Each row below holds a small network's activations on one record, seen along a few directions.
Each row is followed by the record's values for the fields KOP, RISEG, NOL, MIRI, VAM.
Not every record has every field; a missing one is written absent.
Other fields move the rows too, some of them a lot.
In the rows, zero is written as 500.
Random noise pushes rows far along 14 fixed directions. That doesn't count. These rows show it; they differ only by the noise:
372; 697; 539; 627; 94; 261; 431; 521; 619; 671; 505; 384; 580; 505; 532; 532; 667; 647; 550; 487; 500; 614; 497; 482; 383; 574; 239; 543; 534; 576; 372
367; 567; 577; 736; 413; 389; 460; 436; 540; 425; 420; 332; 378; 584; 549; 538; 694; 602; 391; 563; 467; 481; 635; 536; 435; 531; 452; 559; 464; 400; 479
691; 590; 527; 633; 330; 594; 465; 406; 533; 545; 411; 540; 660; 414; 571; 287; 480; 500; 504; 444; 567; 715; 520; 532; 453; 382; 407; 517; 478; 472; 499
564; 526; 414; 561; 603; 475; 385; 562; 556; 534; 266; 428; 245; 497; 568; 374; 404; 565; 591; 597; 375; 615; 647; 603; 662; 490; 658; 464; 319; 505; 417
665; 423; 372; 478; 605; 676; 403; 594; 560; 267; 359; 507; 515; 679; 498; 396; 219; 245; 567; 566; 487; 761; 621; 332; 492; 473; 650; 403; 493; 501; 570
620; 352; 699; 678; 375; 396; 667; 589; 607; 530; 433; 277; 535; 502; 500; 412; 477; 340; 484; 274; 655; 367; 500; 509; 606; 754; 392; 364; 597; 549; 569
461; 527; 557; 544; 583; 502; 537; 493; 469; 490; 410; 425; 240; 561; 452; 425; 504; 443; 511; 500; 517; 393; 368; 628; 524; 556; 522; 458; 426; 403; 487
299; 462; 780; 478; 441; 469; 396; 620; 620; 646; 452; 620; 260; 491; 599; 450; 534; 606; 657; 634; 261; 479; 362; 357; 362; 630; 680; 479; 371; 566; 315
498; 553; 424; 603; 210; 650; 648; 516; 446; 593; 577; 437; 814; 643; 558; 431; 468; 576; 338; 489; 640; 614; 588; 372; 461; 431; 309; 494; 603; 563; 355
306; 727; 428; 523; 324; 384; 382; 603; 534; 513; 540; 647; 637; 665; 513; 575; 586; 572; 363; 531; 431; 615; 468; 515; 516; 291; 352; 598; 513; 352; 391
587; 707; 589; 514; 644; 432; 349; 494; 546; 424; 620; 442; 683; 451; 526; 521; 502; 450; 460; 581; 690; 574; 709; 638; 388; 397; 294; 420; 616; 241; 600
318; 570; 913; 610; 754; 845; 560; 240; 322; 295; 452; 517; 377; 419; 518; 344; 588; 386; 429; 724; 392; 520; 475; 589; 463; 346; 497; 460; 331; 142; 521
538; 424; 558; 658; 340; 610; 649; 437; 308; 475; 567; 594; 691; 561; 512; 493; 598; 403; 422; 443; 412; 476; 575; 377; 559; 547; 473; 498; 486; 604; 449
305; 493; 382; 493; 387; 718; 625; 486; 471; 450; 285; 581; 537; 657; 553; 300; 351; 548; 320; 596; 369; 692; 344; 478; 819; 200; 579; 582; 408; 407; 407
665; 488; 488; 397; 686; 686; 535; 626; 414; 502; 610; 754; 498; 581; 532; 375; 391; 471; 412; 487; 462; 387; 513; 584; 573; 341; 541; 484; 429; 347; 373
295; 701; 451; 531; 700; 438; 299; 523; 462; 577; 393; 471; 553; 590; 493; 593; 386; 441; 452; 647; 787; 652; 367; 525; 400; 432; 692; 364; 651; 402; 674

461; 736; 651; 599; 630; 533; 294; 322; 558; 360; 394; 348; 192; 407; 526; 395; 614; 553; 621; 701; 483; 654; 590; 661; 265; 452; 407; 545; 342; 240; 500
KOP: absent / RISEG: zur / NOL: kibo / MIRI: seliz / VAM: reni
367; 311; 593; 256; 555; 399; 571; 555; 738; 485; 481; 399; 510; 438; 590; 468; 326; 571; 527; 615; 590; 435; 307; 418; 598; 565; 618; 482; 697; 503; 638
KOP: vitem / RISEG: zur / NOL: kibo / MIRI: seliz / VAM: lani
642; 448; 546; 467; 515; 590; 449; 692; 577; 505; 493; 529; 166; 608; 470; 394; 427; 437; 695; 454; 304; 466; 526; 443; 350; 668; 530; 470; 278; 569; 245
KOP: absent / RISEG: zur / NOL: kibo / MIRI: absent / VAM: reni
684; 235; 613; 608; 691; 815; 736; 309; 372; 200; 484; 416; 503; 502; 524; 330; 476; 370; 336; 498; 527; 387; 656; 484; 605; 476; 563; 490; 474; 386; 628
KOP: absent / RISEG: ped / NOL: kibo / MIRI: absent / VAM: lani
539; 688; 386; 618; 815; 799; 339; 774; 363; 749; 343; 627; 418; 680; 532; 463; 278; 458; 432; 467; 698; 689; 527; 484; 419; 398; 780; 354; 371; 449; 276
KOP: riril / RISEG: zur / NOL: kibo / MIRI: vima / VAM: lani
258; 513; 259; 548; 209; 707; 638; 448; 384; 748; 400; 478; 501; 685; 537; 433; 441; 773; 331; 590; 556; 561; 274; 354; 420; 401; 650; 559; 492; 727; 301
KOP: riril / RISEG: zur / NOL: med / MIRI: absent / VAM: lani
337; 402; 512; 637; 557; 683; 555; 289; 401; 354; 378; 330; 182; 609; 519; 483; 608; 606; 408; 684; 428; 436; 500; 406; 275; 571; 714; 589; 379; 524; 475
KOP: vitem / RISEG: zur / NOL: kibo / MIRI: absent / VAM: lani
432; 520; 748; 557; 343; 452; 496; 583; 626; 575; 667; 485; 747; 465; 584; 548; 577; 584; 420; 475; 583; 497; 590; 391; 353; 528; 342; 469; 627; 461; 464
KOP: vitem / RISEG: ped / NOL: med / MIRI: absent / VAM: reni
450; 617; 457; 579; 419; 382; 395; 508; 410; 546; 552; 581; 574; 493; 487; 694; 666; 513; 596; 499; 428; 615; 552; 410; 448; 555; 481; 550; 480; 580; 476
KOP: riril / RISEG: zur / NOL: kibo / MIRI: vima / VAM: lani
413; 570; 595; 271; 279; 328; 477; 580; 601; 482; 619; 712; 747; 367; 474; 549; 499; 400; 652; 479; 227; 627; 378; 487; 735; 416; 228; 533; 500; 486; 494
KOP: riril / RISEG: zur / NOL: med / MIRI: seliz / VAM: lani
473; 630; 755; 439; 656; 292; 422; 554; 499; 640; 602; 563; 366; 271; 492; 574; 642; 519; 675; 505; 396; 342; 474; 731; 596; 585; 406; 427; 429; 400; 489
KOP: vitem / RISEG: zur / NOL: med / MIRI: seliz / VAM: lani
370; 534; 512; 344; 410; 596; 474; 542; 552; 419; 462; 510; 395; 605; 437; 415; 377; 388; 656; 607; 390; 649; 332; 372; 434; 509; 449; 501; 447; 497; 410
KOP: absent / RISEG: zur / NOL: kibo / MIRI: vima / VAM: reni
501; 578; 355; 393; 398; 851; 719; 424; 375; 450; 502; 377; 523; 593; 395; 315; 376; 391; 468; 494; 490; 637; 450; 511; 545; 362; 227; 522; 394; 478; 307
KOP: vitem / RISEG: ped / NOL: kibo / MIRI: seliz / VAM: reni
547; 229; 541; 381; 424; 351; 672; 473; 788; 456; 315; 277; 331; 371; 549; 300; 327; 559; 573; 480; 453; 394; 384; 612; 803; 579; 532; 477; 537; 545; 633
KOP: riril / RISEG: ped / NOL: med / MIRI: seliz / VAM: reni
358; 429; 514; 633; 473; 563; 565; 516; 424; 452; 497; 335; 416; 629; 521; 655; 571; 539; 520; 608; 445; 495; 705; 298; 425; 694; 579; 436; 485; 641; 430
KOP: vitem / RISEG: zur / NOL: med / MIRI: seliz / VAM: lani
432; 386; 368; 311; 524; 729; 519; 345; 675; 118; 327; 399; 313; 530; 567; 304; 325; 633; 497; 822; 193; 696; 650; 479; 615; 201; 523; 628; 346; 338; 502
KOP: riril / RISEG: zur / NOL: med / MIRI: seliz / VAM: lani
675; 569; 647; 533; 449; 478; 336; 702; 626; 660; 525; 805; 333; 416; 562; 423; 568; 597; 636; 355; 313; 486; 455; 575; 398; 437; 477; 528; 305; 429; 321
KOP: riril / RISEG: zur / NOL: med / MIRI: seliz / VAM: lani
493; 445; 508; 426; 581; 646; 674; 670; 309; 639; 669; 590; 606; 581; 448; 609; 444; 387; 490; 403; 568; 353; 457; 412; 573; 617; 474; 389; 535; 600; 362
KOP: riril / RISEG: zur / NOL: kibo / MIRI: seliz / VAM: lani
665; 457; 541; 494; 493; 557; 570; 388; 361; 536; 691; 578; 658; 405; 513; 490; 581; 504; 468; 474; 565; 365; 544; 495; 375; 549; 467; 509; 576; 560; 511
KOP: vitem / RISEG: zur / NOL: kibo / MIRI: vima / VAM: lani
395; 370; 662; 462; 620; 622; 560; 534; 273; 570; 656; 684; 490; 540; 453; 648; 556; 348; 546; 511; 414; 328; 401; 283; 366; 698; 703; 427; 475; 655; 440
KOP: riril / RISEG: ped / NOL: kibo / MIRI: vima / VAM: reni
460; 674; 335; 423; 785; 668; 493; 656; 428; 455; 380; 389; 241; 680; 357; 482; 342; 312; 518; 471; 598; 592; 423; 607; 567; 468; 474; 450; 353; 350; 397
KOP: vitem / RISEG: ped / NOL: kibo / MIRI: absent / VAM: reni
539; 686; 395; 591; 370; 472; 329; 472; 565; 515; 348; 564; 613; 468; 511; 477; 541; 467; 529; 390; 546; 812; 440; 493; 441; 360; 452; 598; 481; 483; 544
KOP: vitem / RISEG: zur / NOL: kibo / MIRI: seliz / VAM: lani
538; 459; 296; 527; 476; 666; 575; 338; 374; 216; 548; 480; 556; 651; 456; 540; 556; 416; 395; 570; 446; 564; 625; 382; 430; 433; 480; 626; 501; 494; 517
KOP: riril / RISEG: ped / NOL: kibo / MIRI: seliz / VAM: reni
595; 331; 736; 491; 568; 661; 604; 695; 559; 534; 428; 549; 492; 465; 470; 409; 338; 211; 587; 279; 488; 495; 404; 385; 617; 641; 520; 361; 444; 540; 463
KOP: riril / RISEG: ped / NOL: kibo / MIRI: seliz / VAM: reni
386; 484; 475; 375; 526; 638; 517; 427; 413; 523; 638; 621; 718; 501; 524; 556; 471; 563; 388; 615; 559; 514; 458; 367; 352; 366; 564; 531; 603; 509; 527
KOP: riril / RISEG: ped / NOL: med / MIRI: vima / VAM: reni
648; 431; 469; 696; 436; 638; 562; 535; 499; 398; 509; 373; 534; 659; 514; 484; 490; 433; 385; 412; 581; 502; 772; 389; 343; 559; 446; 452; 499; 521; 447
KOP: riril / RISEG: ped / NOL: med / MIRI: seliz / VAM: reni
560; 556; 374; 461; 575; 477; 588; 450; 391; 500; 581; 514; 576; 511; 455; 543; 593; 484; 380; 387; 645; 388; 412; 587; 493; 488; 426; 625; 567; 446; 531
KOP: vitem / RISEG: zur / NOL: kibo / MIRI: vima / VAM: lani
424; 524; 428; 443; 599; 196; 291; 677; 641; 330; 488; 481; 405; 576; 485; 663; 507; 429; 568; 583; 276; 510; 745; 533; 668; 544; 499; 499; 483; 451; 513
KOP: absent / RISEG: zur / NOL: kibo / MIRI: seliz / VAM: reni
618; 456; 533; 479; 664; 521; 480; 505; 445; 480; 528; 555; 482; 427; 541; 483; 461; 485; 584; 575; 465; 482; 610; 532; 576; 501; 589; 434; 478; 471; 553
KOP: vitem / RISEG: zur / NOL: med / MIRI: vima / VAM: lani
687; 592; 225; 414; 440; 587; 557; 692; 438; 558; 579; 507; 671; 677; 420; 440; 290; 384; 469; 382; 666; 573; 559; 532; 604; 442; 320; 423; 552; 537; 377
KOP: absent / RISEG: zur / NOL: kibo / MIRI: absent / VAM: reni
347; 455; 481; 401; 696; 593; 379; 502; 510; 607; 502; 545; 530; 522; 633; 517; 368; 699; 463; 771; 666; 566; 458; 335; 313; 448; 853; 446; 625; 554; 559
KOP: absent / RISEG: ped / NOL: kibo / MIRI: absent / VAM: lani
479; 604; 589; 627; 466; 580; 575; 504; 414; 545; 614; 442; 497; 576; 489; 492; 615; 523; 407; 497; 549; 424; 583; 512; 356; 538; 333; 507; 467; 407; 337
KOP: riril / RISEG: ped / NOL: med / MIRI: vima / VAM: reni

Here are new rows. What are their fields?
588; 533; 571; 720; 392; 599; 614; 530; 554; 670; 543; 197; 362; 559; 590; 392; 588; 764; 392; 475; 681; 389; 722; 549; 286; 627; 297; 484; 473; 494; 240
KOP: absent / RISEG: ped / NOL: kibo / MIRI: seliz / VAM: lani
491; 321; 448; 510; 507; 463; 558; 319; 362; 231; 557; 470; 647; 578; 468; 668; 524; 298; 579; 656; 451; 566; 590; 226; 487; 702; 677; 477; 660; 689; 769
KOP: vitem / RISEG: ped / NOL: med / MIRI: vima / VAM: reni
690; 434; 509; 391; 588; 607; 537; 550; 583; 452; 569; 460; 475; 447; 524; 394; 398; 548; 496; 492; 527; 429; 621; 578; 486; 410; 400; 483; 490; 393; 462
KOP: riril / RISEG: zur / NOL: kibo / MIRI: vima / VAM: lani
609; 491; 458; 313; 636; 555; 450; 313; 576; 335; 568; 529; 563; 390; 568; 369; 421; 595; 471; 682; 613; 535; 485; 579; 440; 295; 502; 572; 628; 325; 681
KOP: absent / RISEG: ped / NOL: kibo / MIRI: seliz / VAM: lani
713; 347; 525; 465; 479; 502; 576; 463; 535; 608; 495; 576; 635; 340; 613; 314; 414; 560; 539; 446; 576; 481; 459; 499; 629; 535; 607; 507; 562; 612; 559
KOP: absent / RISEG: zur / NOL: kibo / MIRI: absent / VAM: reni
602; 355; 828; 276; 396; 777; 602; 729; 594; 560; 771; 724; 683; 487; 549; 400; 335; 387; 677; 493; 388; 518; 473; 172; 309; 602; 394; 388; 509; 571; 266
KOP: riril / RISEG: ped / NOL: med / MIRI: vima / VAM: reni
506; 434; 524; 807; 482; 345; 561; 468; 451; 544; 413; 344; 738; 462; 525; 658; 649; 450; 292; 277; 750; 427; 612; 492; 607; 612; 542; 489; 661; 553; 702
KOP: riril / RISEG: zur / NOL: kibo / MIRI: vima / VAM: lani
450; 479; 625; 166; 824; 595; 530; 598; 515; 507; 635; 559; 550; 475; 465; 432; 231; 346; 515; 623; 644; 383; 363; 576; 521; 439; 512; 318; 635; 344; 576
KOP: vitem / RISEG: ped / NOL: med / MIRI: seliz / VAM: reni
307; 496; 447; 366; 596; 576; 529; 495; 386; 403; 574; 510; 520; 605; 462; 577; 445; 478; 480; 707; 422; 511; 546; 418; 570; 448; 526; 459; 514; 495; 462
KOP: absent / RISEG: ped / NOL: kibo / MIRI: absent / VAM: lani
242; 379; 541; 415; 510; 342; 607; 535; 511; 491; 470; 464; 411; 523; 490; 595; 570; 557; 414; 512; 358; 301; 388; 518; 737; 540; 579; 556; 512; 511; 532
KOP: vitem / RISEG: zur / NOL: med / MIRI: vima / VAM: lani
374; 600; 441; 436; 436; 364; 324; 458; 537; 468; 529; 502; 554; 507; 476; 630; 498; 502; 587; 669; 452; 631; 519; 442; 398; 483; 519; 469; 562; 554; 583
KOP: riril / RISEG: ped / NOL: med / MIRI: absent / VAM: reni
711; 449; 395; 613; 476; 269; 243; 506; 488; 442; 368; 651; 343; 437; 452; 610; 597; 347; 767; 410; 253; 601; 576; 446; 472; 675; 726; 516; 380; 722; 599
KOP: riril / RISEG: zur / NOL: kibo / MIRI: vima / VAM: lani
620; 557; 301; 246; 455; 566; 419; 501; 514; 511; 611; 667; 426; 537; 422; 477; 449; 501; 644; 497; 495; 528; 300; 450; 234; 471; 455; 589; 494; 548; 431
KOP: riril / RISEG: zur / NOL: med / MIRI: vima / VAM: lani
779; 500; 605; 627; 424; 743; 453; 448; 561; 492; 467; 486; 588; 411; 612; 258; 431; 536; 554; 506; 493; 710; 761; 455; 348; 439; 440; 473; 401; 505; 374
KOP: absent / RISEG: zur / NOL: kibo / MIRI: absent / VAM: reni
258; 473; 508; 545; 422; 299; 387; 516; 588; 565; 358; 527; 602; 476; 567; 592; 501; 583; 447; 601; 384; 592; 536; 441; 655; 466; 682; 493; 544; 580; 567
KOP: riril / RISEG: ped / NOL: med / MIRI: vima / VAM: reni
295; 604; 625; 760; 537; 580; 488; 586; 350; 645; 497; 749; 605; 607; 584; 591; 660; 601; 219; 453; 480; 469; 494; 475; 548; 346; 647; 541; 423; 377; 386
KOP: riril / RISEG: ped / NOL: med / MIRI: absent / VAM: reni
